A small network was shown many inputs. Here are its activations along a few directions, one row for each input.
Each table varies a few parts of the input and shows all the possible inputs, shuffled.
Descriptions start from the smaller parts, as in this example, which fits no table here: line(4) and (point or line(9) or (values(2) and ring(8))).
Shared parts are said once, and a part with two or three values counts as separate values.

Other details of the inputs vary at random and push rows far along three fixed directions, the same in every table; ignore that.

Rows:
r1: [-48   1 -24  30  16  16 -70  14  -8  31 -13  47 -28]
r2: [-21   2   4  15   6   6 -19  25  -1  15 -16   2 -15]
r3: [ 62   8  11  -6 -24  -8  21  40   1  -1  -1   0 -41]
r4: [-14 -11  -1  19  -3  -4 -28   7  -5   8  -4  19 -22]
r5: [-22  19 -36 -12   7  28  41 -69  -9  -5 -19  -8  35]
r6: [-14  15 -46 -23  -3  19  37 -57 -17 -22 -10   7  45]
r7: [-47  -1 -23  26  10  24 -71  21 -11  26 -15  33 -23]
r8: [-25 -15  54  -3  -8 -59  23  -8   2 -33  14 -41  37]
r9: [ 22   1 -37  -1  -1  54  33 -47  18   6  20   2  18]
r10: [-40 -32  67  -5  18 -59 -28  21  25 -23  54 -28  64]
r11: [ 64 -12  15  -6 -11  -4  31  10   7  -2 -13  -2 -39]
r12: [ 62  -4   1   1 -10   7  27  36  26  12  26  10 -11]
r13: [-13  -1  -2  15   0  -3 -33   8  -6  11   1   9 -25]
r14: [ -7   6 -28  -2  17  42  42 -45  12   9  15  -8  48]
r15: [ 51   4  20   9 -11  -8  30  26   8  11  -8 -15 -50]
r16: [-57  10 -20  25  27  23 -55  31  -8  39 -21  35 -25]
r17: [-12  23 -44 -24  -2  19  33 -59 -15 -20  -9   5  46]
r18: [-11  13 -41 -29  14  29  25 -69 -14 -11 -14  -9  35]
r19: [-47 -21  69  -9   7 -78 -32  10   1 -34  22 -28  45]
r20: [ 58  -4  18   6 -28  -2  12  20   3   4   1 -13 -53]
r21: [ 66  11   3  -7 -20  -8  32  27   1  -3  -1  -2 -39]
r22: [-43   1 -19   9  29  20 -66  26  -9  30 -19  39 -21]
r23: [-28  -5  44 -16 -15 -59  -5  13  -7 -44  22 -35  53]
r24: [ 65  -7  15 -10 -15   6  23  17   6  -2 -14 -16 -35]
Description of these inputs: values(4) and (point or line(5)).
The inputs of r11 and r4 match in every part but the values(4) part. If r10 is changed in the same way as r11 into r4, which row does it become? -> r9
Which other rows does r23 become when the line(5) part takes its other values? List them by row number. -> r3, r6, r17, r21
Which other rows does r5 become when the values(4) part takes its other values? List them by row number. -> r1, r17, r19

Rows:
r25: [ 49 -18  34  -5 -35 -24  25  17   3 -15  21 -37 -32]
r26: [ 30 -18  56   5   3 -42  -7  55  22   3  -7 -25 -41]
r27: [ 18   6 -33 -20 -15  32  75 -60  -9 -16 -22 -30  36]
r28: [-55   8  17   5   9 -34 -32   6   0 -23  13  14  32]
r29: [ 21  24 -23 -14  -3   7  24   8  -9  11  -3   0  -7]
r30: [ 51   0  27  -1 -21 -42  38  17   6 -25  24 -22 -21]
r31: [ 58 -18  54   0  -5 -34  28  -1   9  -5   3 -27 -30]
r32: [ -3  -2 -30  18   3  33 -45  42 -13  32  -4  41 -58]
r33: [ 32 -24  50  20 -21 -46   2  59   4  -6  10   4 -32]
r34: [ -1  13 -47   0   1  31  32 -55   0   7  -9  -1  -9]
r35: [ -6   5 -12  40  18  31 -36  34  -6  51 -33  27 -46]
r36: [-30   2 -20   0  -2  -4 -23 -16 -12 -24   5   0  43]
r37: [ 34  29 -35 -42 -27  28  50 -67  -9 -26  -1 -12  39]
r38: [-28  14 -12  13  18  -5 -30  42  -7  11   0  14 -14]
r39: [ 21  -6 -11  -3   8   8  15 -23  12   5 -17   3 -22]
r40: [-27  -1 -15 -19  16  -4 -28 -20  -9 -25   4   1  36]
r41: [-35 -11  -7 -13  13  -1 -29 -34   2 -12  -4 -13  25]
r42: [-57   6   9 -29  25 -35 -23  -4 -11 -15   3  -6  65]
r43: [ 43 -11 -30 -26  23  58  71 -61  40   2  41 -14  67]
r44: [ 25   9 -25   3  25  49   6 -11  -5  37 -38  11 -38]
r45: [ 18  -8  26 -24  -5 -38 -21  20  -1 -15  14  -6  11]
r46: [ 59   2  25 -18 -34 -36  21  20  -1 -17  27 -27 -14]
r47: [ 20  10 -34 -24 -14  32  76 -54 -16 -21 -18 -23  40]
r48: [ 17  -6  -9 -15  10  20  23  -1   0   7 -24  -4 -14]
r49: [ 17  -2 -16  16  -9   7  19 -19  10   6 -16   2 -15]
r50: [-22   1 -28  20   6  23 -46   9   1  25  -5  15 -39]
r51: [ 37   4  52   4 -22 -53  -6  58  13  -3  15  12 -30]
r52: [-68   0  15   8  16 -29 -29   7   0  -1   8 -24  20]
r53: [-34 -13  -8   9  30  22  -1  -7  34  16  66  -1  63]
r54: [ 28  24 -51   0  -1  27  11   0  -8  28  -8  39 -35]
r55: [-53 -16  -2 -10  22 -11 -17 -26  -6  -8  -3   9  30]
r56: [ 13  -6  29 -17   3 -49  -5  17   2 -12  11   5  10]
r57: [-52 -22  17 -15  14 -22 -47   4 -14 -19  12   2  33]
r58: [ -9   3 -24  35  13  26 -34  42   8  43 -36  28 -47]
r59: [ 57 -18  35   8 -36 -27  18  12  16 -16   5 -38 -22]
r60: [-12  -4 -25  28  10  21 -30  34  -3  40 -10  45 -62]
r61: [ 43  -1  48   4 -14 -26  38  10   1   0   9 -52 -26]
r62: [-58  15  18   0  14 -26 -29  20  -2 -19   4  -1  37]
r63: [  3   0 -45   1  -7  35  36 -47  -8   3 -21  13   9]
r64: [-63 -16   6  -4  -4 -20 -30 -15 -19 -28  14  -8  60]
r65: [ 30  20 -47 -29 -18  27  54 -66 -13 -33   9 -27  27]
r66: [ -8   0  42  -6  -9 -24   8  31  -1 -16   4 -13   5]
r67: [  7   3  30  -4 -17 -28 -16  20   4 -30  17 -10   5]
r68: [-29   1   3  16  -1   7 -52  14  10  10  -7  13 -22]
r69: [-24   4 -14  31  19  16 -31   0  -9  37  -5  25 -39]
r70: [ 22   5 -37 -11  18  48  14   9  -9  22 -34  27 -31]
r71: [  3  -4 -17  39   5  34 -55  23  -7  44 -22  32 -50]
r72: [ 15   6  -7  -3 -11  17  25  -8  -3  -4  -7  20 -15]
r73: [ 15 -30  33  21   9  -7   7  33  48  11  61  -8  45]
r74: [-77   1  21  -9   8 -17 -13 -11  -6 -18   1 -16  51]
r75: [-38   5 -18  -8  -4 -12 -33 -12 -16 -10   6   9  51]
r76: [-30  -6   4  10  -4  11 -47  21  -1   9  -4  22 -18]
r77: [ -3   9  -5   4  -6   8  14 -29  12  -3 -10   2  -7]
r78: [ 10  16  -5   1  -4  21  21  -8  12   6 -23 -10 -17]
r79: [-37 -18  -6 -19  10   3 -23 -27  -9 -13  -1  -5  28]
r80: [  6   8   4   2  -9  23  -3 -34  -5   1  -5 -11  -5]
r81: [ 41  -5  36 -10 -21 -27  47  30  -3 -15  14 -36 -19]
r82: [-43 -10   6  -6  22   1 -39 -39 -13  -3  -1 -11  29]
r83: [-17  13 -31  21  16  17 -28  36  -6  18 -23  32 -10]
r84: [-68   2  29   7  12 -24 -23 -39  -7 -12   9 -10  43]
r85: [ 20   3  -8   6  -8  22   3 -26 -10  12   3 -17 -26]
r86: [-52  -4   7  15   9 -40 -32   9  -6 -20  11  11  40]
r87: [ -6 -12  29   2  -9 -38   8  18  -7 -14  24  -7  -6]
r88: [ 12   3  -5   0 -12  16  24 -14   4   1 -10  13 -19]
r89: [ 30  25 -49   1  -1  36  12  15  -8  30 -31  31 -16]
r90: [ 24   5 -32  28   3  40   8 -21  -5  34 -28  25 -37]
r91: [-33   9 -17  -3   1 -20  -8 -17 -11  -7   3  17  47]
r92: [ 34  12 -38 -34   3  18  64 -70  -4 -32  -9  -9  31]
r93: [ 51  -9  44 -13 -38 -18  26  17   3 -28  15 -23 -17]
r94: [ -6   4  53   8  -2 -23   0  11   3  -1  -1 -29  -2]
r95: [ 26  -2 -38  -5  13  40  12  -5  -6  18 -24  42 -36]
r96: [ 34  11  54  -2 -17 -45  -4  72  11   1   5  -3 -25]
r97: [-41  -8   5   9  28  25 -12  -4  41  12  56  11  71]
r98: [ -8   4 -14  -5  -1  14  25  -7  -8   5  -6 -15  -5]
r99: [ 57  -2  35 -18  -3 -33  35  29   9 -25   0 -29 -10]
r100: [ -1 -12 -27  28  -3  33 -47  37  -4  34 -21  41 -47]
Describe the family of inputs behind these rows. -> values(4) and (point or (values(3) and line(6)))
The inputs of r35 and r44 match in every part but the values(4) part. If r49 is changed in the same way as r35 into r44, which row does it become? -> r39
The inputs of r79 and r100 match in every part but the values(4) part. If r56 is changed in the same way as r79 into r100, which row does it become? -> r91
Which other rows does r26 become when the values(4) part takes its other values? List them by row number. -> r52, r58, r78
Which other rows does r96 become when the line(6) part takes its other values? List them by row number. -> r62, r66, r74, r78, r94
Which other rows does r85 become when the values(4) part takes its other values? List them by row number. -> r71, r80, r82
Which other rows does r78 become when the values(3) part takes its other values? List them by row number. -> r68, r77

Rows:
r101: [ 21  -9  21  -4  -7 -23 -22  29   6  -8  17   7  -9]
r102: [  7 -12  27   4 -12 -33 -23  37   6 -10  25   5  -8]
r103: [-73   7  -4 -16   7 -20  -8 -43 -24 -28  -5 -15  53]
r104: [-82  -7  14  19  11 -16 -45 -14  -3  -2  21 -11  40]
r105: [  6 -17  30   3  -3 -18   5  -9   9  -6  14 -26   2]
r106: [-35 -15  -7  25  28  24 -67  28   5  38 -11  33 -31]
r107: [ 21 -14  30   4  -2  -9  -2   2  12   3   9 -18 -16]
r108: [ -1  17 -35  25  14  41 -12  39   5  44 -15  40 -35]
r109: [ 28  -3  13  -8 -26 -20  20  -6   3 -24  21 -12  14]
r110: [  2 -16  36  26  -7 -21 -19  25  14   7  13  -8 -23]
r111: [ 13  -7  29  -8  -6 -27  -5  22  -7 -12 -14 -13 -18]
r112: [ 12  -4  30   1  11 -20  -2  40  14   8   6  -1  -6]
r113: [ 21   6 -45   7   3  61  21 -39   3  24 -15  14 -26]
r114: [  6  -2  29  -2  -2 -30 -16  26  -6  -6 -13  -4 -23]
r115: [ 45  -2  15 -17   0   1  45   8  13  -5  -1 -18   2]
r116: [ 43  12 -64  -9  -3  55  18 -25  -4  14 -13  31 -19]
r117: [-50  16 -24 -16  -2   0  16 -63 -25 -26 -16 -14  51]
r118: [ 36   3   5  -5 -30 -11  23   0   2 -19  22 -14   4]
r119: [ 37   6   7  -5 -11  -1  56  -3  12  -7   4 -18   9]
r120: [-54  12 -15  28  10   2 -63  40 -18  27 -23  36 -33]
r121: [ 39   4   9 -11  -7  -1  57  -2  11  -7   7 -19   6]
r122: [-42   6 -21 -10  25   9   8 -24  -2  -1   0   1  49]
r123: [-42  11 -23 -18   8   0   4 -48 -23 -17 -19  -8  35]
r124: [ 44   8 -56 -14  -1  57  11 -19  -3  12 -16  31 -19]
Describe the family of inputs behind these rows. -> values(4) and line(6)
A walk changes only the line(6) part. It starts at r115 and steps to r112. List the rest of the walk in order. -> r122, r121, r119, r108
Which other rows does r118 become when the values(4) part takes its other values? List them by row number. -> r104, r108, r120
